These are the activations of a small network on made-up records, seen along a few directions, one row for each record.
Here are examples, each followed by its value of one field, B.
Records without B are marked missing.
The largest differences between rows may come from other fields.
In the rows, 500 means zero.
Strong random noise was added to every row along 11 fixed directions; ignore it. To show where, here is one row again and again, with new noise each time:
636,426,407,862,304,503,227,436,476,311,625,821,337,543,547,726,494,269,482,465,465,489,683
394,357,368,543,592,446,440,491,496,561,305,383,584,317,442,561,445,534,588,466,676,469,542
599,669,612,355,498,435,539,630,542,394,631,364,442,299,548,289,364,289,488,721,491,354,674
448,210,353,721,531,482,508,331,428,568,586,537,126,374,561,492,599,638,382,426,499,474,606
317,243,375,570,274,487,565,716,646,587,345,455,514,555,612,619,532,621,701,468,719,319,433
431,415,617,520,420,559,685,525,176,428,515,282,560,297,464,369,398,463,474,520,223,492,500
559,734,706,437,454,276,551,479,517,532,246,396,271,564,530,318,578,675,327,576,425,484,635
551,529,443,688,403,358,587,554,699,512,291,680,487,708,694,560,614,554,698,537,482,275,346
564,469,389,453,651,358,387,388,706,584,436,586,386,546,545,519,500,605,480,600,674,474,515
655,537,310,310,597,478,477,343,454,247,605,445,588,482,597,563,327,438,380,460,400,479,472
709,479,263,450,585,441,672,350,500,432,634,419,254,354,708,318,511,548,397,573,440,399,512
586,323,450,531,318,480,358,402,235,357,508,525,366,566,451,604,333,518,377,538,310,607,542
357,453,456,694,645,490,585,484,551,629,299,439,695,284,495,506,605,518,646,410,627,442,484

506,744,613,485,588,441,697,536,646,441,420,325,739,416,631,336,621,467,448,468,505,392,538
b3
253,541,648,340,558,559,524,528,649,537,596,449,557,464,545,598,548,575,377,310,588,538,567
b4
486,550,500,488,606,548,481,423,570,497,438,493,750,550,459,547,546,533,418,408,578,568,472
b1
553,664,518,521,632,434,541,487,518,377,403,455,827,482,517,492,457,347,592,529,405,410,403
b5
496,376,436,516,594,545,699,512,558,685,523,491,607,443,551,380,555,556,706,620,506,454,278
missing
499,591,597,518,486,521,317,422,511,536,433,572,519,524,389,602,544,543,324,415,591,742,651
b9
593,529,472,366,348,439,393,494,372,348,371,458,584,719,446,593,360,546,440,524,401,588,456
b8
530,541,622,465,428,541,443,473,366,578,470,366,516,340,373,388,485,537,333,585,562,747,668
b2
330,484,881,680,558,582,449,519,545,593,661,744,589,590,413,569,550,390,516,537,336,541,463
b9
510,558,296,588,712,404,510,357,709,282,510,589,534,493,736,675,552,430,498,240,469,241,474
b2
358,169,405,736,381,636,596,497,327,508,540,446,515,521,484,536,580,593,483,374,441,477,450
b10
554,686,628,441,479,539,715,432,486,520,556,457,478,444,651,384,626,581,372,468,314,606,470
b4
606,719,487,509,442,409,640,442,420,560,109,445,572,673,496,438,627,703,494,445,421,594,373
b6
558,316,209,494,448,496,459,433,411,420,506,343,384,338,536,552,452,518,451,432,600,533,598
b8
627,742,549,382,645,336,464,386,489,299,455,448,468,578,528,417,426,458,339,523,355,407,539
b3
755,504,448,760,282,438,470,483,286,390,381,648,404,706,464,438,480,428,545,681,274,480,462
b10
553,428,349,240,579,547,516,562,570,391,693,475,707,550,545,532,285,411,611,630,508,423,320
b7
641,496,301,333,548,490,449,459,717,644,426,604,577,657,548,563,488,635,563,621,733,618,320
b9
580,237,350,831,518,509,645,535,536,597,609,580,507,358,610,366,556,372,768,753,481,332,379
b5
551,394,408,417,621,494,461,402,508,538,519,504,571,634,433,470,449,604,458,613,549,558,401
b10
543,477,362,567,463,474,493,443,503,504,324,554,607,547,546,616,518,573,564,446,527,538,394
b2
581,714,585,328,749,449,481,261,199,280,526,355,500,362,375,409,354,424,276,393,190,582,585
missing
537,574,634,570,531,390,555,432,447,633,311,524,410,603,442,375,599,679,466,596,378,593,448
b7
389,301,540,632,477,500,500,451,371,551,456,527,383,536,458,570,528,610,481,437,353,536,464
b6
368,442,629,634,763,322,242,379,471,449,404,493,385,372,337,547,416,420,397,469,486,417,730
b3
577,765,617,487,389,455,443,489,523,519,324,395,521,465,452,452,625,533,346,453,593,696,705
b8
759,626,576,330,421,414,406,506,647,481,585,529,533,675,536,366,434,478,394,847,545,611,529
b5
622,649,700,627,241,556,653,536,296,333,507,510,539,658,542,401,540,435,389,502,152,499,461
b1
528,512,322,239,489,438,496,629,503,438,358,211,502,453,452,392,346,532,481,565,730,379,553
b1
582,683,579,458,384,499,427,551,247,471,282,311,589,344,334,448,420,431,439,534,484,713,636
b6
500,588,430,553,467,544,560,583,523,436,508,421,509,373,551,467,565,381,544,382,585,386,581
missing
353,442,616,458,166,412,406,756,468,387,414,401,177,568,496,552,421,519,428,452,536,332,743
b4
506,584,577,274,219,390,550,617,493,331,401,302,408,615,652,552,442,607,349,440,383,491,575
b7

Which value of B does each new row have?
600,561,509,331,337,484,627,679,730,615,517,464,473,744,588,304,578,643,499,748,694,436,443
b10
420,372,317,546,464,489,323,607,571,472,282,502,861,470,458,811,371,394,763,442,698,510,402
b7
553,483,427,724,346,479,641,410,264,484,218,402,493,446,545,502,648,634,466,305,341,573,478
missing
610,595,605,365,369,503,679,526,514,571,568,527,366,658,597,337,572,654,458,620,380,541,391
missing
542,784,600,361,554,274,430,586,546,484,172,391,514,525,401,419,413,454,584,613,553,415,572
b8
441,608,687,506,590,460,413,477,540,578,437,665,523,688,403,536,521,522,537,512,441,508,405
missing
725,529,433,481,621,605,578,392,460,669,721,503,445,258,478,252,530,459,456,749,542,728,539
b6
491,612,461,513,662,365,611,606,741,593,296,539,536,492,584,442,533,475,757,579,597,250,373
b9
400,336,414,563,573,644,845,395,396,690,436,323,754,385,555,366,664,758,505,414,462,607,270
b3
776,661,406,393,287,484,514,577,518,355,617,520,303,600,610,402,461,408,438,637,480,470,583
b6
628,349,303,321,580,435,218,539,610,505,586,474,458,335,416,514,219,359,575,802,809,508,625
b2
